Each row below holds a small network's activations on one record, seen along a few directions.
After each row come some of the record's fields: Y, E, D, Z.
The largest differences between rows may come from other fields.
In the rows, 500 means zero.
Strong random noise was added to every row along 14 fixed directions; ignore it. To show where, here is one row again and again, with new noise each time:
[536 616 374 439 418 517 292 704 462 387 670 304 453 688 638 483 332 612
 564 483 395 397 712 436 423 440 584 484 477 287]
[387 494 536 716 210 515 439 456 537 415 683 402 373 285 426 426 460 430
 833 374 670 616 693 771 485 463 310 492 182 111]
[511 344 603 667 396 401 477 377 569 693 617 580 491 569 551 466 214 490
 285 426 586 291 493 495 179 499 692 317 517 384]
[392 337 381 494 436 498 632 415 285 697 465 497 696 420 506 585 564 516
 460 540 467 454 702 462 419 603 382 442 295 432]
[630 464 485 505 562 624 591 464 733 383 595 483 349 514 474 628 528 484
 521 539 317 589 383 459 418 321 587 544 506 532]
[565 468 678 157 735 547 291 531 610 425 467 459 586 648 500 343 513 463
 276 485 384 567 460 665 530 497 738 354 531 460]
[378 327 292 532 425 567 464 423 664 251 467 456 436 472 529 476 511 331
 606 555 579 447 354 430 486 350 391 467 529 434]
[524 506 591 361 436 650 338 417 683 291 475 526 251 593 512 515 378 418
 650 542 609 640 317 549 451 348 654 459 675 631]
[417 424 357 472 486 514 508 458 549 472 605 550 512 346 449 500 577 437
 570 424 457 739 496 459 604 472 386 382 534 290]
[397 389 508 667 539 582 678 250 499 694 522 615 521 489 408 637 536 379
 470 613 471 480 497 468 427 539 367 509 319 603]
[482 530 336 610 213 369 596 497 591 553 360 703 439 250 314 460 588 507
 358 298 666 378 162 471 533 491 404 595 677 600]
[499 433 344 664 553 368 624 571 748 451 624 610 622 443 560 405 580 361
 398 507 488 476 318 499 648 467 347 534 594 271]
[627 597 684 569 533 761 514 337 666 670 453 461 444 648 519 500 242 399
 499 477 454 572 405 525 454 523 559 462 553 622]
[600 643 636 642 274 381 694 586 488 527 426 684 460 395 544 570 485 618
 579 603 691 462 350 705 489 520 529 735 541 695]
[385 612 426 482 324 490 423 409 377 497 575 676 393 405 288 705 482 707
 562 426 539 475 566 524 400 508 499 394 523 572]
[639 551 529 443 636 687 570 410 794 694 528 612 551 765 537 526 500 253
 420 543 456 576 359 500 660 552 399 587 660 577]

[494 571 656 572 526 719 394 358 632 420 574 364 226 773 470 570 397 354
 737 627 529 475 524 597 379 390 492 595 315 652]  Y=y1 E=e1 D=d1 Z=z6
[471 485 547 369 446 509 476 400 406 575 451 596 677 564 473 631 488 619
 514 507 630 389 642 721 447 629 521 385 478 538]  Y=y2 E=e1 D=d1 Z=z1
[289 399 479 751 569 296 548 550 426 342 496 565 614 311 658 335 447 459
 493 690 555 505 392 439 578 489 436 437 508 371]  Y=y2 E=e1 D=d2 Z=z4
[636 159 519 458 392 605 604 433 709 507 456 242 443 445 590 398 581 251
 561 395 543 591 481 578 382 369 547 565 288 299]  Y=y2 E=e1 D=d1 Z=z1
[672 549 553 581 445 540 548 584 695 498 544 354 529 417 516 400 488 500
 488 339 424 527 472 667 563 478 527 582 396 278]  Y=y2 E=e1 D=d1 Z=z1
[482 474 438 426 509 472 544 596 406 405 627 435 337 450 572 552 689 457
 723 612 444 829 550 420 612 414 522 679 389 469]  Y=y2 E=e2 D=d1 Z=z5
[609 568 248 624 383 452 503 662 633 413 646 397 574 582 662 508 341 568
 604 373 545 362 553 437 524 474 424 474 686 237]  Y=y2 E=e2 D=d1 Z=z5
[667 491 571 334 419 524 496 446 647 565 435 577 482 535 415 536 503 521
 457 296 630 482 427 634 426 517 581 446 671 552]  Y=y1 E=e2 D=d1 Z=z6
[365 340 367 494 600 302 544 538 278 633 553 617 640 427 610 458 515 497
 321 570 451 582 549 217 545 572 514 387 604 409]  Y=y1 E=e2 D=d1 Z=z3
[778 613 729 432 594 525 544 748 527 421 377 252 495 554 643 351 422 621
 398 547 282 477 439 594 384 414 751 633 436 591]  Y=y1 E=e2 D=d2 Z=z6
[690 504 646 446 715 595 627 466 600 694 564 480 681 660 521 561 520 468
 426 487 384 506 673 621 503 604 470 471 447 456]  Y=y2 E=e2 D=d2 Z=z2
[525 492 671 555 357 422 460 431 473 621 408 539 486 426 459 387 358 525
 423 343 712 443 405 643 414 573 636 434 537 536]  Y=y2 E=e2 D=d1 Z=z5
[404 440 220 382 445 497 417 578 297 464 572 427 480 511 508 606 561 572
 534 496 404 451 764 217 487 483 429 489 468 401]  Y=y2 E=e2 D=d1 Z=z4
[811 448 662 689 495 840 871 308 786 583 385 400 590 404 559 700 349 519
 634 491 370 552 477 645 376 453 467 498 451 548]  Y=y2 E=e1 D=d2 Z=z3
[422 537 677 408 719 571 271 456 536 455 478 431 572 626 483 289 424 364
 421 499 502 508 570 613 626 584 510 384 436 416]  Y=y2 E=e2 D=d1 Z=z4
[463 398 585 267 510 507 396 485 380 484 540 554 480 593 572 563 522 482
 581 611 594 605 717 533 495 526 582 472 482 489]  Y=y2 E=e2 D=d1 Z=z4
[499 508 565 636 310 360 477 529 548 606 546 645 535 435 559 395 335 497
 462 405 703 455 453 592 475 556 488 431 648 340]  Y=y1 E=e1 D=d1 Z=z3
[410 433 335 467 357 573 461 388 617 561 541 525 533 560 350 558 717 335
 549 412 605 342 589 627 562 543 237 598 319 382]  Y=y2 E=e1 D=d2 Z=z5
[477 555 568 158 609 142 475 669 325 480 539 892 440 481 411 575 879 629
 300 638 581 665 345 537 684 539 731 667 696 780]  Y=y2 E=e2 D=d2 Z=z1
[500 477 332 483 571 579 586 540 459 575 267 345 701 546 601 372 539 352
 423 512 488 414 457 346 691 600 321 602 510 559]  Y=y2 E=e2 D=d1 Z=z3
[312 707 479 689 614 497 478 441 500 364 509 725 688 624 601 557 325 498
 674 750 693 394 484 588 730 642 255 432 700 580]  Y=y1 E=e2 D=d1 Z=z4
[498 395 674 696 709 245 581 575 598 416 661 546 471 325 609 258 470 392
 458 512 529 775 338 508 563 437 602 398 579 293]  Y=y2 E=e2 D=d2 Z=z2
[476 328 483 355 750 664 517 376 623 290 339 430 548 680 635 507 499 293
 601 708 556 545 375 431 544 430 482 429 637 693]  Y=y2 E=e2 D=d1 Z=z2
[560 633 627 873 461 519 761 449 441 772 595 527 478 673 599 665 423 460
 654 712 560 362 630 534 446 596 330 788 277 653]  Y=y2 E=e1 D=d2 Z=z6
[476 453 364 448 285 538 478 489 404 587 359 538 552 496 594 537 357 532
 519 458 629 407 534 332 430 544 457 426 711 540]  Y=y2 E=e1 D=d2 Z=z4
[467 512 573 473 504 537 432 415 499 235 494 534 250 512 406 669 500 616
 590 636 503 454 390 526 350 340 709 533 466 767]  Y=y1 E=e2 D=d1 Z=z1
[454 420 450 279 473 556 402 431 408 558 532 495 365 700 470 611 604 408
 584 548 573 525 633 423 457 493 510 575 447 624]  Y=y2 E=e2 D=d1 Z=z6
[470 283 237 362 470 429 481 652 422 323 378 375 792 541 801 441 451 524
 450 608 551 268 632 379 510 504 491 433 594 318]  Y=y2 E=e2 D=d2 Z=z3
[539 519 478 550 515 675 584 395 396 736 384 415 459 583 550 537 344 437
 511 487 426 576 477 218 431 549 485 487 584 704]  Y=y1 E=e2 D=d1 Z=z2
[461 600 514 408 376 519 335 480 385 501 430 499 458 308 274 466 423 677
 445 231 509 481 614 519 446 542 516 300 533 448]  Y=y1 E=e2 D=d2 Z=z4
[561 592 848 726 487 421 554 449 609 583 458 558 253 594 414 385 501 324
 467 563 726 371 300 686 448 497 559 801 345 785]  Y=y2 E=e2 D=d1 Z=z2
[573 404 487 363 574 543 391 442 659 674 407 533 516 646 475 383 442 375
 108 365 411 363 314 308 442 503 654 421 697 559]  Y=y2 E=e1 D=d2 Z=z3
[638 501 588 561 585 548 655 539 635 170 424 384 507 210 526 506 462 678
 635 492 371 696 327 650 474 339 637 391 541 479]  Y=y1 E=e2 D=d2 Z=z5

Here are new rows. What are their fields?
[655 660 635 308 380 525 379 638 450 496 305 430 592 450 525 407 365 731
 386 343 493 439 498 660 479 565 718 449 611 531]  Y=y2 E=e1 D=d2 Z=z3
[308 654 529 591 611 421 395 532 355 385 506 419 460 408 367 347 614 480
 570 511 508 575 481 583 690 546 411 550 293 515]  Y=y2 E=e2 D=d2 Z=z5
[275 444 460 601 471 273 458 599 276 349 444 547 498 300 620 323 471 483
 549 629 668 582 453 385 635 514 485 507 532 458]  Y=y2 E=e2 D=d1 Z=z4
[546 582 371 707 572 672 654 423 577 426 453 414 528 349 518 575 322 563
 627 443 363 630 408 316 584 466 402 384 652 509]  Y=y2 E=e2 D=d1 Z=z3
[479 661 340 495 328 538 417 573 517 555 524 526 373 516 451 482 534 450
 592 402 537 585 416 387 645 498 357 608 637 502]  Y=y1 E=e1 D=d2 Z=z5
[391 382 485 486 416 509 377 359 540 532 540 553 355 554 420 505 521 378
 448 482 582 447 430 463 429 457 557 502 447 522]  Y=y2 E=e1 D=d1 Z=z1
[400 302 642 468 614 442 573 477 414 342 485 477 671 544 808 434 479 346
 824 806 763 710 621 718 581 539 423 434 440 395]  Y=y1 E=e2 D=d1 Z=z6
[509 241 291 372 283 514 539 427 661 559 430 589 472 388 391 532 696 344
 400 329 604 410 459 406 470 440 368 535 562 400]  Y=y2 E=e1 D=d2 Z=z4
[531 556 386 390 539 343 368 622 641 235 687 626 518 629 425 652 599 717
 418 494 475 204 538 640 439 420 589 468 587 407]  Y=y2 E=e1 D=d1 Z=z6
[654 487 403 293 206 643 471 651 526 329 196 287 485 350 599 393 469 518
 668 340 622 530 482 508 529 435 474 569 639 478]  Y=y1 E=e2 D=d2 Z=z4
[459 539 303 284 328 560 370 447 506 582 473 639 399 624 340 615 664 419
 520 389 653 426 504 419 599 542 362 605 642 627]  Y=y2 E=e2 D=d2 Z=z5
[501 461 718 698 649 562 536 404 620 538 510 417 533 486 467 380 441 389
 406 528 407 433 507 627 457 507 490 495 253 419]  Y=y2 E=e1 D=d1 Z=z4
[551 290 494 476 489 263 671 544 485 356 568 604 584 356 440 665 700 714
 396 530 495 279 575 669 228 420 631 471 369 456]  Y=y1 E=e2 D=d1 Z=z2
[415 495 378 582 596 333 410 574 503 401 648 506 517 553 544 433 469 529
 389 509 458 400 451 394 509 470 576 437 553 387]  Y=y2 E=e2 D=d2 Z=z5
[501 413 448 581 490 626 725 436 502 546 207 380 673 382 554 443 563 399
 504 571 478 482 336 512 562 531 353 587 398 630]  Y=y1 E=e1 D=d1 Z=z1
[615 243 477 363 322 382 536 546 625 555 421 454 490 513 503 409 673 368
 376 358 679 315 469 598 348 444 527 602 441 413]  Y=y1 E=e1 D=d2 Z=z6
